A small network was trained on invented records. Each row is its activation on one of them, seen along a few directions.
After each row come some of the record's fields: KIVU, VAV, ZATO, PUNA.
A field that a record lacks is left out.
Other fields move the rows too, some of them a lot.
(in the rows, 500 means zero)
Strong random noise was added to every row along 3 fixed directions; ignore it. To show where, here is one row again and again, with new noise each time:
[315 399 509 691 605 436 379 530 585 504 425 404 506 450 455 494]
[301 613 502 430 592 461 397 570 412 562 395 621 439 496 524 355]
[463 447 489 690 417 413 531 603 429 534 410 404 358 442 427 600]
[549 277 718 651 659 448 777 508 468 481 617 470 318 483 277 254]
[375 519 390 697 365 406 370 624 453 552 319 383 421 428 508 719]

[398 367 522 716 540 494 488 597 486 536 540 469 403 463 464 414] | (KIVU fef; VAV dut; ZATO lared)
[667 539 356 644  79 496 637 675 285 623 501 391 202 437 514 830] | (KIVU kot; VAV dut; ZATO lared)
[409 563 500 465 596 499 413 512 455 543 463 621 507 579 574 359] | (KIVU mivo; VAV dut; ZATO lared; PUNA pip)
[162 377 510 699 740 474 160 406 725 430 363 331 758 440 517 428] | (KIVU fef; VAV bogup; ZATO sala; PUNA pidov)
[433 685 411 347 405 463 349 513 394 615 409 642 462 436 644 554] | (KIVU zil; VAV dut; ZATO sala)
[461 458 601 584 573 481 520 459 518 470 432 525 479 524 420 391] | (KIVU mivo; VAV bogup; ZATO sala; PUNA pip)
[365 545 516 566 560 412 368 456 555 478 375 451 588 504 454 512] | (KIVU mivo; VAV dut; ZATO sala; PUNA gepip)
[301 503 394 640 570 684 177 645 480 667 583 560 488 497 699 445] | (KIVU kot; VAV dut; ZATO lared; PUNA pip)
[463 185 586 830 643 451 504 416 721 425 668 330 539 483 354 422] | (KIVU mivo; VAV dut; ZATO lared)
[335 557 415 439 575 597 202 481 624 610 513 663 629 520 700 410] | (KIVU zil; VAV dut; ZATO sala)
[578 508 605 447 516 497 630 534 460 409 482 521 461 478 432 361] | (KIVU fef; VAV bogup; ZATO sala; PUNA pip)
[450 781 385 291 525 547 324 516 365 616 409 723 413 520 659 465] | (KIVU zil; VAV dut; ZATO lared; PUNA gepip)
[527 490 483 454 511 479 471 337 684 361 517 351 734 566 455 700] | (KIVU fuv; VAV bogup; ZATO sala; PUNA tep)
[545 574 376 515 381 584 297 500 519 580 584 507 564 469 705 663] | (KIVU zil; VAV dut; ZATO sala; PUNA pip)
[576 698 478 385 355 440 683 562 223 587 412 621 281 549 509 390] | (KIVU mivo; VAV dut; ZATO lared; PUNA tep)
[419 368 566 676 555 523 402 503 586 449 520 395 600 465 488 463] | (KIVU fef; VAV bogup; ZATO sala; PUNA pip)
[440 640 332 542 231 426 401 579 399 567 338 387 413 406 544 846] | (KIVU kot; VAV dut; ZATO sala)
[319 424 463 774 472 404 467 523 480 508 321 332 408 386 406 574] | (KIVU fef; VAV dut; ZATO sala)
[468 569 351 540 372 515 266 511 610 516 416 400 691 517 633 828] | (KIVU fuv; VAV bogup; ZATO sala; PUNA pip)
[231 521 566 426 802 417 276 341 687 375 368 534 759 570 482 348] | (KIVU mivo; VAV bogup; ZATO sala; PUNA gepip)
[492 600 312 467 292 538 328 555 478 479 350 422 607 473 673 810] | (KIVU kot; VAV bogup; ZATO sala; PUNA pip)
[759 576 399 577 172 507 737 621 268 592 515 472 333 521 505 751] | (KIVU fuv; VAV dut; ZATO lared; PUNA pip)
[771 521 652 433 409 521 876 478 356 505 579 579 369 553 357 452] | (KIVU fuv; VAV bogup; ZATO sala; PUNA pip)
[518 430 518 522 571 631 524 537 577 470 624 552 497 458 483 433] | (KIVU kot; VAV bogup; ZATO sala)
[670 396 539 691 358 462 651 531 464 519 613 383 346 493 425 523] | (KIVU mivo; VAV dut; ZATO lared; PUNA tep)
[410 387 505 601 669 519 304 335 736 402 475 445 662 513 532 566] | (KIVU zil; VAV bogup; ZATO sala; PUNA pip)
[547 392 530 647 462 566 462 555 532 553 609 412 472 467 544 592] | (KIVU kot; VAV dut; ZATO sala; PUNA pip)
[468 533 495 546 403 420 491 513 386 431 362 426 484 472 452 573] | (KIVU fef; VAV bogup; ZATO sala; PUNA pidov)
[487 514 518 503 372 350 631 522 334 439 319 466 395 457 391 562] | (KIVU fef; VAV bogup; ZATO sala)
[263 562 544 540 678 495 299 419 615 484 403 561 605 528 517 339] | (KIVU mivo; VAV dut; ZATO sala; PUNA pip)
[277 474 569 365 768 507 337 370 634 458 520 568 681 482 529 315] | (KIVU kot; VAV bogup; ZATO sala)
[578 570 574 268 447 554 668 484 403 513 560 643 479 532 512 415] | (KIVU kot; VAV bogup; ZATO sala)
[546 349 456 611 462 585 454 535 587 444 608 450 570 467 520 655] | (KIVU kot; VAV bogup; ZATO sala)
[483 551 492 452 477 467 543 507 472 499 506 590 488 556 541 412] | (KIVU mivo; VAV dut; ZATO lared)
[634 168 594 803 541 490 650 360 645 470 544 302 474 464 327 527] | (KIVU zil; VAV bogup; ZATO sala; PUNA tep)
[573 334 438 739 484 592 459 605 513 578 625 346 383 419 439 521] | (KIVU kot; VAV dut; ZATO lared; PUNA pidov)
[434 680 408 302 496 644 366 617 481 587 544 693 551 452 698 455] | (KIVU kot; VAV dut; ZATO sala)
[686 375 582 514 496 510 705 517 365 602 688 649 300 502 425 339] | (KIVU zil; VAV dut; ZATO lared)
[607 590 359 497 284 517 470 587 423 538 446 373 421 418 533 737] | (KIVU kot; VAV dut; ZATO sala; PUNA pidov)
[320 422 435 462 750 539 238 388 767 512 623 524 812 558 592 417] | (KIVU fuv; VAV dut; ZATO lared)
[546 308 619 640 648 491 554 362 584 504 526 456 502 469 380 387] | (KIVU zil; VAV bogup; ZATO sala; PUNA gepip)
[573 618 495 428 408 431 528 464 540 398 433 457 626 518 505 608] | (KIVU mivo; VAV bogup; ZATO sala; PUNA pip)
[219 322 498 713 706 431 276 454 714 463 477 331 641 445 462 415] | (KIVU fef; VAV dut; ZATO lared)
[628 396 588 480 627 513 644 435 534 519 716 508 541 572 420 321] | (KIVU fuv; VAV dut; ZATO lared; PUNA pidov)
[595 500 462 397 515 552 510 479 618 473 531 570 715 512 515 597] | (KIVU fuv; VAV bogup; ZATO sala)
[373 585 682 290 672 404 623 474 385 478 425 658 419 509 402 176] | (KIVU fef; VAV dut; ZATO sala)

Here are new rows. What are their fields?
[113 692 518 206 801 472 282 486 425 544 394 771 566 525 590  68] | (KIVU fef; VAV dut; ZATO lared)
[323 349 576 645 742 416 369 371 741 437 511 416 683 480 403 386] | (KIVU mivo; VAV dut; ZATO sala)
[404 501 583 497 498 326 648 440 406 392 255 450 393 467 312 479] | (KIVU fef; VAV bogup; ZATO sala)
[515 684 350 385 263 480 441 483 351 552 282 558 414 487 618 685] | (KIVU zil; VAV bogup; ZATO sala; PUNA tep)
[452 690 419 260 438 411 434 459 474 538 315 581 612 536 517 644] | (KIVU fuv; VAV bogup; ZATO sala)
[440 693 446 334 554 475 373 509 491 468 455 627 565 571 650 427] | (KIVU mivo; VAV dut; ZATO lared; PUNA pip)
[426 471 678 417 728 425 634 355 500 394 497 630 504 542 326 193] | (KIVU mivo; VAV bogup; ZATO sala)
[633 344 530 707 356 518 690 541 383 466 495 382 317 486 388 624] | (KIVU kot; VAV bogup; ZATO sala; PUNA pip)
[490 247 580 622 615 553 480 419 626 437 614 377 575 515 395 429] | (KIVU kot; VAV bogup; ZATO sala; PUNA tep)
[512 671 376 445 397 483 332 526 418 584 417 575 446 506 627 688] | (KIVU zil; VAV dut; ZATO lared; PUNA gepip)
[464 783 448 181 646 511 473 502 386 447 472 724 533 560 557 251] | (KIVU mivo; VAV dut; ZATO lared; PUNA pidov)
[528 531 581 269 643 613 539 524 404 548 713 702 472 586 609 225] | (KIVU kot; VAV dut; ZATO lared; PUNA pip)
[427 625 327 481 457 435 362 436 675 473 350 384 751 431 568 770] | (KIVU fuv; VAV dut; ZATO sala)
[331 530 343 564 455 497 276 473 574 578 382 499 507 456 654 598] | (KIVU zil; VAV dut; ZATO lared)
[511 373 485 656 520 485 571 501 521 595 555 450 443 496 410 501] | (KIVU fuv; VAV dut; ZATO lared)
[520 517 641 273 677 468 592 308 646 400 510 534 725 602 409 361] | (KIVU fuv; VAV bogup; ZATO sala; PUNA tep)
[629 488 538 385 543 618 627 508 448 449 551 556 493 488 526 423] | (KIVU kot; VAV bogup; ZATO sala; PUNA pip)
[575 383 463 667 371 398 546 435 570 397 498 356 572 480 390 677] | (KIVU mivo; VAV bogup; ZATO sala)
[406 782 452 261 426 445 466 591 319 590 398 728 406 574 569 405] | (KIVU mivo; VAV dut; ZATO lared)
[382 415 487 676 502 490 407 541 568 525 451 358 489 485 501 464] | (KIVU fef; VAV dut; ZATO lared; PUNA tep)
[474 171 724 632 834 605 615 442 635 531 840 496 431 516 331 119] | (KIVU kot; VAV dut; ZATO lared)
[537 631 330 322 313 453 356 396 591 419 407 493 658 483 637 798] | (KIVU zil; VAV bogup; ZATO sala)
[331 463 523 598 625 504 406 520 493 477 463 502 463 518 528 354] | (KIVU fef; VAV dut; ZATO lared; PUNA pip)
